A small network was shown many inputs. Here are its activations along a few directions, one row for each input.
Each table varies a few parts of the input and shows all the possible inputs, shuffled.
Descriptions start from the smaller parts, as in this example, which fits no table here: one of 3 separate values, together with either a single point or one of 11 places around a ring or (one of 4 places along a line, together with one of 5 places around a ring).
Shared parts are said once, and a part with two or three values counts as separate values.

Other details of the inputs shift rows strongly along two fixed directions, in all tables alike. That doesn't count.

A family of inputs:
R1: [-4  0  6  2  9 12  2  6  3 -6  8 -3]
R2: [  5  -3 -28  35 -65   4  66  33 -52 -30  -5  18]
R3: [ 3  7  1  2  1 10  2  3  7  2  4 -6]
R4: [  2  -1  -4  -3   4 -10  -1  -3  -3   4  -6   0]
R5: [-4 -3  8  4  4  7 -3 -1  1 -6  5  1]
R6: [ 5 -5  9  1  6  2 -5 -4 -4 -8  3  7]
R7: [ 2 -1 -2  7  4  7 -6 -2  2 -2 -2  0]
R8: [-6  0 -7 -1  2 -9  3  0  3  6 -4 -5]
R9: [-2 -3  5 -4  8  1  5  2  1 -1  5  1]
R10: [ 2 -4 -3  3 -1 -7 -5 -8 -2  0 -6  0]
R11: [  2   1   2   0  -8 -10  -2 -10   1   5  -3   0]
R12: [-1  5  0  1 -2  6  3  1  8  4  3 -7]
R13: [ 1  4  1 -4 -2 -4  5  0  4  7 -1 -4]
R14: [ 6  6  2 -3  1  0  3  2  3  5  1 -4]
R15: [ 6 -2  8 -6 10 -1  0  0 -5 -4  4  6]
R16: [ 2 -2  7 -5  8 -4  2 -2 -5 -2  2  6]
R17: [ 4  6  1 -3  0  0  4  0  4  6  0 -1]
R18: [ 2 -5  9  0  4  0 -5 -5 -5 -7  3  5]
R19: [10  6  3 -5  0 -5  0 -3 -3  4 -1  1]
R20: [-1 -1  7 -4  9  2  3  4  0 -2  5  0]
R21: [ 5 -1 -4 -3  6 -8 -1 -3 -3  3 -5  1]
R22: [ 8  6  2 -3  3  3  3  2  3  4  2 -1]
R23: [-2 -1 -5 -1  4 -5  2  1  2  5 -4 -5]
R24: [ -1  -1  -6  -3   2 -15   0  -4  -3   6  -5  -1]
R25: [ 6  4  3  5 -2  8 -3 -3  5  0  1  0]
R26: [-2  7  1  2 -2  7  3  2  7  4  2 -6]
R27: [-2 -1 -3  7  1  4 -5 -3  3  0 -3 -1]
R28: [-6 -3  5 -5  6 -1  5  2  1  0  4 -1]
R29: [-11  -2   5   0   4   5   4   3   4  -2   6  -5]
R30: [ -8   9 -13 -10   4   3  -7   3   9 -23  -5  -1]
R31: [-1 -4  6 -6  6 -7  3 -3 -5 -1  2  3]
R32: [-8 -2 -5  7 -3 -4 -3 -5  4  2 -4 -4]
R33: [ 1 -5  8  0  4 -1 -4 -6 -4 -5  2  7]
R34: [-1  3 -4  5  7  9 -1  5  4 -1  1 -7]
R35: [-1 -3  8  4  6 10 -3  0  1 -7  5  3]
R36: [-3 -1  6 -4  9  2  4  3  1 -1  4  2]
R37: [ 1  0 -5 -1  6 -2  2  2  2  4 -3 -3]
R38: [-8 -5  7  4  1  3  0 -4  2 -4  3  0]
R39: [-5 -5  7  4  3  6  0 -3  2 -5  4  2]
R40: [-14  -1   3   1   2   1   4   1   5  -1   6  -6]
R41: [-8 -2  5  0  6  8  3  4  4 -3  7 -4]
R42: [ 9  3  4  1 -4 -2 -5 -8 -1  1 -1  2]
R43: [ -5  12 -23  -6   3   0 -10   3  10 -18 -12  -3]
R44: [ 6  3  2 -6 -2 -9  2 -5 -1  7 -3  0]
R45: [ 6  1 -3 -2  6 -6 -3 -1 -5  2 -4  0]
R46: [-5 -3 -3  7 -1  0 -4 -4  3  1 -4 -3]
R47: [13  6  3 -5  2 -2  0 -3 -2  4  0  3]
R48: [-5  3 -5  5  4  6 -1  3  5  2 -1 -7]
R49: [-5 -7  6  0  0 -8 -2 -8 -2 -2  2  4]
R50: [  3   4   1  -5  -4 -14   3  -6   0   8  -3  -1]
R51: [-8  0  5  1  6  9  2  4  4 -3  7 -3]
R52: [ 1 -1  7 -4 11  5  2  5  0 -3  6  2]
R53: [-1 -3 -4  6  1  3 -4 -4  4  0 -3 -2]
R54: [ 8  2  3  1 -4 -3 -4 -9 -1  2 -2  4]
R55: [-2 -7  8  0  2 -4 -2 -7 -3 -4  1  4]
R56: [ 0  2 -5  0  6 -1  1  2  1  4 -3 -2]
R57: [-8  5 -1  1 -6 -1  4  0  8  6  2 -9]
R58: [ 5 -4 -3  3  1 -5 -6 -8 -2 -1 -5  2]
R59: [ 2 -4  6 -6  8 -5  3 -2 -4 -1  3  5]
R60: [-5  1 -6  4  4  5  0  3  6  2  0 -8]
R61: [12  2  4  1 -2  1 -5 -7 -1  0  0  4]
R62: [ 9  5  2 -5  0 -6  2 -4 -2  6 -2  3]
R63: [ 5  1 -4 -2  6 -7 -2 -3 -4  3 -5  2]
R64: [ 0  7  2  2 -1  7  1  3  7  2  3 -8]
R65: [-23 -48 -21 -54 -66  34 -91  75 -14  57  16  41]
R66: [  5   0   4   0  -6  -6  -2 -10   0   3  -3   1]
R67: [-4  5  1  1 -4  3  4  1  8  5  1 -9]
R68: [ 8  0  3  0 -5 -4 -3 -9  0  2 -2  2]
R69: [-5 -3  7  4  3  6 -1 -2  2 -5  4  3]
R70: [ 2  2 -4  0  7 -1  0  3  0  2 -2 -4]
R71: [ 2  4  3  5 -4  5 -1 -5  5  2  0  0]
R72: [ 9  3  2 -6 -1 -7  2 -5 -1  6 -2  1]
R73: [ 8 -2 -2  3  4  0 -9 -5 -3 -2 -4  4]
R74: [ 6 -2 -2  4  2 -3 -8 -6 -4 -2 -4  1]
R75: [ -1  -4  -4   4  -2 -12  -4  -9  -1   1  -6   0]
R76: [ -4  -3   5  -6   4 -11   3  -4  -4   1   2   3]
R77: [  8  -4 -26  32 -64   9  62  35 -52 -30  -5  19]
R78: [-11   1  -7   5   0  -2   2   1   6   3  -1 -10]
R79: [ 1 -7  8  0  3 -2 -2 -6 -3 -5  2  6]
R80: [ 4 -2 -3  4  2 -4 -7 -7 -3 -1 -5  3]
R81: [-9 -2  3 -4  4 -5  6  1  1  2  4 -1]
R82: [-2  5  0 -4 -4 -8  6 -1  5  8 -1 -5]
R83: [ -2  16 -17  -9  -3   1  -7   1  13 -15 -10  -3]
R84: [ 9  1 -3 -2  8 -3 -3 -1 -5  1 -4  2]
R85: [ 5  2 -4  0  9  2  0  4  1  1 -2 -2]
R86: [ 2  2  2  4 -5  4  0 -5  6  3  0 -1]
R87: [-4  3 -4  5  5  6 -2  4  4  0  0 -9]
R88: [-11  -5   5   4  -1  -1   0  -5   3  -2   3   0]
R89: [ 3 -1  8 -5  8 -3  0  0 -6 -3  3  4]
R90: [ 5  4  1 -4  0 -1  5  0  5  6  0 -3]
R91: [-8  1 -5  4  2  2  1  2  5  2 -2 -9]
R92: [-7  0  6  1  7  9  1  6  3 -5  7 -5]
R93: [ 3  4  4  5 -4  5 -2 -4  4  1  1 -2]
Each input here is: one of 3 separate values, together with either a single point or (one of 5 places around a ring, together with one of 6 places along a line).
Changing only the choice among 3 separate values turns R2 into R32. The same change can be made to R50. Which row results?
> R24
Changing only the choice among 3 separate values turns R10 into R55. The same change can be made to R34. Which row results?
> R1
A walk changes only the place on the ring of 5. It starts at R89 and steps to R20. List the rest of the walk in order.
> R92, R5, R18
Which other rows does R85 become when the choice among 3 separate values takes its other values? List them by row number.
> R22, R52

A family of inputs:
R94: [  1  12 -30  57 -63  18 111  43 -55 -38  -1  -4]
R95: [ 14  11  22 -36  36 -35 -51 -48  44  50  -8 -13]
R96: [ 13  -4   4 -36   0 -27 -39 -12  14  47  -8   4]
R97: [ 20 -23 -13 -29 -48 -10 -37  23 -34  35  -4  41]
R98: [ -6  17  31  19  68   8  19 -36  24 -33  13 -20]
R99: [  1  33  18  27  34 -22  30 -50  34   0  -5 -38]
R100: [ -7  26  22  37  52   4  44 -38  39 -23   8 -46]
R101: [ 18   5  28  16  60 -25   9 -57   7 -28 -11  -4]
R102: [-10  23  25  25  49   8  24 -36  45 -12  12 -42]
R103: [ 18 -16  15 -17  11 -20 -39 -23  -7  12  -6  15]
R104: [  0  10 -31  57 -60  16 112  46 -55 -38  -3  -5]
R105: [  0  31  17  27  37 -23  31 -47  34   1  -7 -39]
R106: [ 40  -4 -30  32 -60 -21  68  20 -77 -27 -19  34]
R107: [-10 -23 -16 -41 -56  -2 -38  36 -11  54   5  21]
R108: [  7 -18  18 -15  20  -7 -35 -20  -3   1   2  21]
R109: [ -1  58 -44  35  47  -7  19 -43  48 -58 -41 -50]
R110: [ -2  25 -92  41 -58  16  58  50 -34 -71 -37  -2]
R111: [-24 -22   0  -8 -31  41  -4  55 -11   0  19  17]
R112: [-18 -45   6 -56 -22  28 -80  56 -14  29  25  38]
R113: [-24 -20   1  -8 -34  42  -5  52 -10  -1  21  18]
R114: [  4 -45   1 -54 -43   2 -88  30 -24  45   7  48]
R115: [-10  -8   4 -41  -2 -16 -51  -6  27  58   1  -5]
R116: [ -6 -13  25 -26  27  11 -44  -1   8   2  16   9]
R117: [-17  -8  19  -6  36  20 -13   6  11  -9  18   0]
Changing only one part turns R101 into R108. The same change can be made to R105. Which row results?
> R99
What do these inputs look like to the network?
> one of 2 separate values, together with either a single point or one of 11 places around a ring
Which other rows does R100 become when the choice among 2 separate values takes its other values? List them by row number.
> R102
Which other rows does R109 become when the choice among 2 separate values takes its other values? List them by row number.
> R110
